These are the activations of a small neural network, seen along a few directions. Each row is one input.
Each table varies a few parts of the input and shows all the possible inputs, shuffled.
A made-up example of a description, with smaller parts first: one of 4 places along a line, together with either a single point or one of 9 places around a ring or (one of 3 separate values, together with one of 8 places around a ring).
Shared parts are said once, and a part with two or three values counts as separate values.
(in the rows, 128 means zero)

Other details of the inputs vary at random and push rows far along two fixed directions, the same in every table; ignore that.

Table:
row 1: [126 118 117 127 128 139 127 121 125 128 122 127 143 135 138 124]
row 2: [137 123 138 124 127 119 137 121 134 137 130 118 130 130 127 129]
row 3: [126 127 130 124 125 138 132 122 130 125 133 131 137 136 122 119]
row 4: [145 158 127 156 126 110 130 169 133 116 113 148 118 125 144 138]
row 5: [125 120 127 126 124 137 127 122 123 127 125 133 124 131 121 119]
row 6: [124 130 130 120 130 135 131 122 126 122 124 123 128 124 120 122]
row 7: [130 122 128 123 136 132 128 121 120 127 127 126 114 123 125 122]
row 8: [130 125 131 123 122 134 131 122 133 135 136 129 135 133 127 118]
row 9: [121 126 126 128 135 118 121 122 135 128 131 127 137 122 116 128]
row 10: [132 118 128 125 130 130 113 121 119 140 129 138 136 125 129 128]
row 11: [130 161 129 160 119 113 125 154 136 113 126 152 126 111 148 131]
row 12: [131 124 124 128 138 137 123 137 124 134 128 125 130 127 114 126]
row 13: [129 130 128 121 131 126 137 121 130 126 119 123 128 131 118 129]
row 14: [132 121 125 123 134 124 126 120 122 124 127 125 115 129 122 124]
row 15: [132 127 131 119 126 123 130 122 138 128 134 120 132 131 124 124]
row 16: [132 122 131 122 136 128 114 122 122 136 127 130 132 117 129 131]
row 17: [ 53  95 116  66 116 115 167 182  99 143 187 159 106 127 154 241]
row 18: [132 123 139 123 125 128 131 123 130 133 135 118 130 124 129 122]
row 19: [135 122 126 127 130 132 113 121 120 139 131 131 133 120 125 133]
row 20: [139 164 128 157 107 127 133 153 134 106 130 147 123 126 146 130]
row 21: [128 121 127 123 129 127 127 122 128 120 123 124 120 129 118 126]
row 22: [139 154 115 158 111 128 128 151 129 110 119 142 129 125 161 136]
row 23: [137 159 129 156 111 121 130 156 130 104 117 150 109 118 151 129]
row 24: [121 128 125 133 131 131 122 122 131 135 135 129 138 120 116 126]
row 25: [130 119 125 126 130 134 127 120 117 131 130 133 118 131 125 118]
row 26: [132 120 136 126 119 130 130 122 127 137 138 126 134 131 129 118]
row 27: [128 123 125 128 124 140 127 122 124 127 127 126 121 127 118 125]
row 28: [126 131 126 125 124 139 130 122 124 126 129 124 128 128 116 123]
row 29: [130 129 132 122 133 128 138 121 137 125 125 123 133 134 120 130]
row 30: [132 129 130 124 122 136 130 122 134 134 138 122 132 129 123 123]
row 31: [130 122 128 124 132 127 134 121 130 127 117 125 120 130 119 130]
row 32: [130 128 134 119 127 131 132 123 136 131 133 121 131 125 127 121]
row 33: [145 156 136 154 106 105 130 154 135 112 131 141 119 124 154 131]
row 34: [134 123 135 128 119 132 130 122 128 136 139 119 131 127 125 123]
row 35: [134 128 132 120 129 123 137 121 140 135 128 121 131 132 125 129]
row 36: [129 120 125 127 138 134 123 137 123 135 126 132 133 132 118 121]
row 37: [128 129 130 121 130 127 131 122 135 118 131 123 134 133 119 125]
row 38: [118 124 132 129 132 121 120 122 129 132 126 114 123 137 131 124]
row 39: [128 120 117 123 133 128 126 121 129 121 119 119 139 132 134 131]
row 40: [129 124 128 124 144 132 124 138 126 131 123 124 130 124 118 124]
row 41: [121 124 134 130 135 121 127 121 131 139 120 114 123 139 133 128]
row 42: [123 127 128 130 138 119 129 121 137 135 125 128 137 123 118 132]
row 43: [124 127 127 123 124 137 130 122 123 126 127 131 131 132 120 118]
row 44: [131 122 126 123 142 124 122 137 128 128 124 123 130 129 114 127]
row 45: [126 129 127 119 129 126 129 122 128 119 125 122 128 130 117 125]
row 46: [131 121 118 124 135 129 133 120 131 128 113 119 139 134 136 135]
row 47: [116 125 135 129 134 129 122 123 127 135 126 114 123 132 135 121]
row 48: [128 156 132 164 110 118 122 154 128 121 124 145 116 135 162 123]
row 49: [132 122 124 128 130 137 127 120 118 130 131 126 115 126 122 123]
row 50: [119 125 131 134 128 134 120 122 125 139 130 115 124 135 131 123]
row 51: [126 122 120 124 134 137 128 122 128 124 119 119 139 127 138 128]
row 52: [119 124 126 132 131 129 122 122 130 135 133 136 140 124 120 121]
row 53: [126 130 133 121 131 136 133 122 133 121 130 123 133 128 122 123]
row 54: [135 121 126 124 137 124 133 119 124 131 121 126 114 130 123 129]
row 55: [134 120 128 122 135 119 112 121 124 133 127 130 132 122 126 134]
Each input here is: one of 5 places along a line, together with either one of 5 separate values or one of 6 places along a line.
The inputs of row 17 and row 10 match in every part but the place on the line of 5. If row 41 is changed in the same way as row 17 into row 10, which row does it become? -> row 48
The inputs of row 2 and row 34 match in every part but the place on the line of 5. If row 29 is changed in the same way as row 2 into row 34, which row does it become? -> row 20
List by row number the other rows that have the place on the line of 5 in common with row 18. -> row 6, row 7, row 11, row 16, row 23, row 32, row 40, row 47, row 51, row 53
Change only the choice among 5 separate values in row 24. List by row number the other rows that result. -> row 12, row 19, row 22, row 50

Table:
row 56: [134 132 132 133 134 119 123 134 130 130 122 128 126 124 129 130]
row 57: [113 118 125 116 129 120 134 136 121 134 137 131 119 129 137 153]
row 58: [120 135 128 121 114 125 146 146 128 120 144 139 123 126 135 148]
row 59: [107  58 129  64 175 149 122  66 122 167 131  81 147 136  62 118]
row 60: [144 143 133 149 116 131 122 128 131 123 124 136 129 129 135 105]
row 61: [109 121 121 116 133 124 133 143 124 130 137 137 128 126 127 153]
row 62: [108 120 120 116 134 126 134 142 121 128 133 135 125 130 130 153]
row 63: [138 135 133 128 122 127 136 128 133 122 128 128 124 128 126 125]
row 64: [104 129 122 112 110 127 153 156 124 119 154 144 121 128 143 166]
row 65: [141 146 130 151 116 135 121 127 131 120 122 130 127 126 134 107]
row 66: [ 75  35 127  29 164 167 138  53 112 165 161  75 145 139  57 130]
row 67: [124 136 130 131 120 126 138 136 131 120 129 125 123 133 140 129]
row 68: [142 147 132 146 121 128 126 129 138 118 117 125 132 130 139 111]
row 69: [146 146 138 146 117 120 127 124 140 122 122 127 127 128 136 112]
row 70: [157 135 130 154 137 131 103 110 130 134 104 128 136 122 122  91]
row 71: [151 133 130 136 137 123 119 122 131 127 111 128 128 122 120 118]
row 72: [136 130 122 131 133 127 124 132 125 124 117 133 129 125 131 132]
row 73: [126 135 126 133 132 118 127 142 128 126 127 138 127 123 127 138]
row 74: [139 137 132 144 122 138 123 115 132 128 123 127 131 128 127 104]
row 75: [110 135 125 124 117 127 144 147 128 118 138 136 123 134 138 146]
row 76: [156 141 133 152 126 138 110 108 135 125 112 118 135 128 121  85]
row 77: [151 141 124 146 132 123 117 132 132 121 111 137 133 120 131 121]
row 78: [131  65 136  80 165 159 113  34 137 167 122  66 168 140  64  79]
row 79: [114 121 122 117 132 126 125 133 117 123 134 137 119 119 125 143]
row 80: [156 145 136 149 131 127 119 110 144 122 110 119 139 128 113  90]
row 81: [110 118 122 116 128 124 131 136 121 133 136 133 128 130 140 153]
row 82: [156 137 129 156 138 133 103 109 130 132 104 127 135 122 121  93]
row 83: [115 127 123 126 123 118 133 145 121 127 133 138 119 129 147 154]
row 84: [125 138 130 131 121 124 139 136 132 119 129 129 118 133 130 130]
row 85: [131 129 123 137 130 130 115 134 120 130 126 133 126 123 131 126]
row 86: [101 126 126 116 107 130 145 158 116 126 160 147 117 132 146 158]
row 87: [ 99 132 129 113 113 121 154 159 126 121 153 141 113 131 137 164]
row 88: [135 133 127 129 122 131 137 127 130 118 123 126 124 132 131 124]
row 89: [110 134 126 124 117 125 146 147 127 117 137 134 117 134 138 145]
row 90: [112 135 129 124 115 126 142 147 131 123 144 134 128 129 141 146]
row 91: [120 127 119 122 127 122 137 149 119 122 129 140 117 126 140 155]
row 92: [161 137 135 150 137 119 106 108 138 132 103 120 135 124 122  99]
row 93: [157 142 138 148 131 128 119 108 142 123 107 111 131 131 123  89]
row 94: [128 138 133 132 115 122 135 132 135 126 138 131 130 128 137 131]
row 95: [140 136 133 142 121 136 122 117 131 129 124 128 132 129 127 102]
row 96: [ 96 131 124 115 113 125 152 159 127 120 154 143 121 130 140 164]
row 97: [128 131 125 134 126 120 123 136 129 130 128 137 132 124 139 139]
row 98: [116 126 122 128 123 127 125 152 115 129 140 144 121 125 140 149]
row 99: [157 136 130 151 142 125 108 112 135 127  97 116 134 127 125  97]
row 100: [150 146 131 143 121 126 132 126 135 115 116 128 121 129 132 113]
row 101: [150 132 126 137 138 124 120 121 129 125 109 126 124 125 123 118]
row 102: [128 129 126 135 126 127 120 140 119 132 130 143 125 125 136 132]
row 103: [161 142 131 146 129 135 120 106 139 119 104 118 138 130 122  92]
row 104: [153 142 134 154 126 140 113 105 136 125 111 120 136 126 121  86]
row 105: [131 132 130 134 118 135 126 130 126 126 134 130 128 131 131 118]
row 106: [158 138 130 151 142 125 105 113 139 129 102 121 143 122 122  97]
row 107: [129 130 123 134 136 122 125 134 126 124 115 130 124 129 128 129]
row 108: [134 131 129 135 130 118 121 129 130 132 127 132 133 123 132 131]
row 109: [112 121 127 115 132 121 132 143 124 134 141 133 128 124 130 152]
row 110: [ 98 129 125 115 107 125 150 152 123 123 153 140 121 134 153 165]
row 111: [130 133 131 133 119 127 133 123 132 124 126 123 127 134 138 123]
row 112: [109 119 122 115 133 126 132 142 121 132 135 131 127 128 136 152]
row 113: [111 122 130 114 117 125 144 132 127 129 145 126 119 135 137 146]
row 114: [140 132 126 146 134 134 111 120 125 131 115 130 131 121 126 112]
row 115: [144 148 136 146 121 123 127 130 141 121 123 127 133 126 132 111]
row 116: [ 76  49 124  45 164 147 141  91 111 168 157  89 135 139  85 158]
row 117: [118 120 123 112 131 123 135 142 121 130 139 138 126 122 126 155]
row 118: [157 138 130 150 144 122 110 113 136 125  97 120 129 127 116  97]
row 119: [100 131 132 113 112 121 152 158 126 124 155 137 115 130 143 164]
row 120: [129 130 124 138 130 132 116 132 121 130 124 133 127 122 130 126]
row 121: [102 121 121 117 119 124 134 163 110 131 153 152 116 127 146 166]
The inputs of row 111 and row 83 match in every part but one. If row 87 is changed in the same way as row 111 into row 83, which row does it become? -> row 59
What is each input in this table made of? -> one of 2 separate values, together with either a single point or one of 8 places around a ring or (one of 4 places along a line, together with one of 6 places around a ring)
Change only the choice among 2 separate values in row 104. List by row number the other rows that result. -> row 114

Table:
row 122: [148  66 123  80 161 159 106  51 118 171 135 113 166 110  60 106]
row 123: [125 188 122 176 120 104 136 205 123  83 110 167  78 111 150 152]
row 124: [234 170 124 197 134 106  90 117 131  98  47 136 114 123 152  74]
row 125: [ 32  69  95  41 158 147 170 148 107 135 158 114 136 136 117 221]
row 126: [ 61  71 114  29 154 124 174 148 117 143 180 126 127 114  91 228]
row 127: [152 172 121 191 107 133 104 163 107 109 114 180  93 110 147 108]
row 128: [106  74 147  99 173 151 103  76 123 185 133  74 141 141  60  80]
row 129: [108  91 132  93 155  99 133 105 131 150 121  98 117 144 123 154]
row 130: [166 200 159 154  55 129 173 134 173  84 153 138 133 132 145  96]
row 131: [214 173 144 214 116 107  67 106 136 123  77 129 126 117 173  59]
row 132: [128  95 140  89 169 110 123  85 152 153 128 101 160 124  69 124]
row 133: [182  94 152 138 171 126  81  41 146 181  81  59 153 142  98  52]
row 134: [ 83 154 136 126  93  88 161 227 128 133 194 184 118 113 176 225]
row 135: [187 191 133 226 130 118  82 129 163 122  69 126 165 129 160  55]
row 136: [106  68 139  94 162 164  88  66 104 173 143  88 139 129  68  76]
row 137: [151 178 120 167 118  83 141 185 126  91  97 153  85 118 186 174]
row 138: [ 58 170 139 117  41 139 215 201 128  82 213 156  71 151 169 171]
row 139: [ 38  57  89  51 131 170 152 134  84 156 179 142 141 134 130 210]
row 140: [104 100 139 110 169 125 114  96 132 148 116  95 122 137  69  98]
row 141: [128  63 121  80 181 167 109  75 104 147 113  96 125 134  46  91]
row 142: [148 180 135 174  89  98 113 187 131 113 156 187 129  96 176 151]
row 143: [140 197 138 176  55 148 168 138 167  71 131 125 140 152 172  88]
row 144: [185 114 167 118 117 161 145  11 164 131 102  47 143 161 100  18]
row 145: [ 64  45 107  44 128 143 154 123  76 168 179 133 102 133 138 219]
row 146: [109  88 118 113 147 160  93  84 120 156 130 102 174 132 118 100]
row 147: [168 178 116 156 105  99 134 198 127  89 123 194 116 101 155 164]
row 148: [ 50 156 107 129 107  95 166 222 126 102 156 173 117 137 190 226]
row 149: [208 181 107 204 137 132  89 129 140  86  47 146 152 123 145  64]
The inputs of row 130 and row 138 match in every part but one. If row 147 is changed in the same way as row 130 into row 138, which row does it become? -> row 141
What is each input in this table made of? -> one of 4 separate values, together with either a single point or one of 6 places around a ring
Start at row 148 and move only the place on the ring of 6, one step at a time. The first step leads to row 135. Which rows follow, in order? -> row 146, row 139, row 149, row 125
Change only the choice among 4 separate values in row 135. List by row number the other rows that result. -> row 128, row 133, row 134
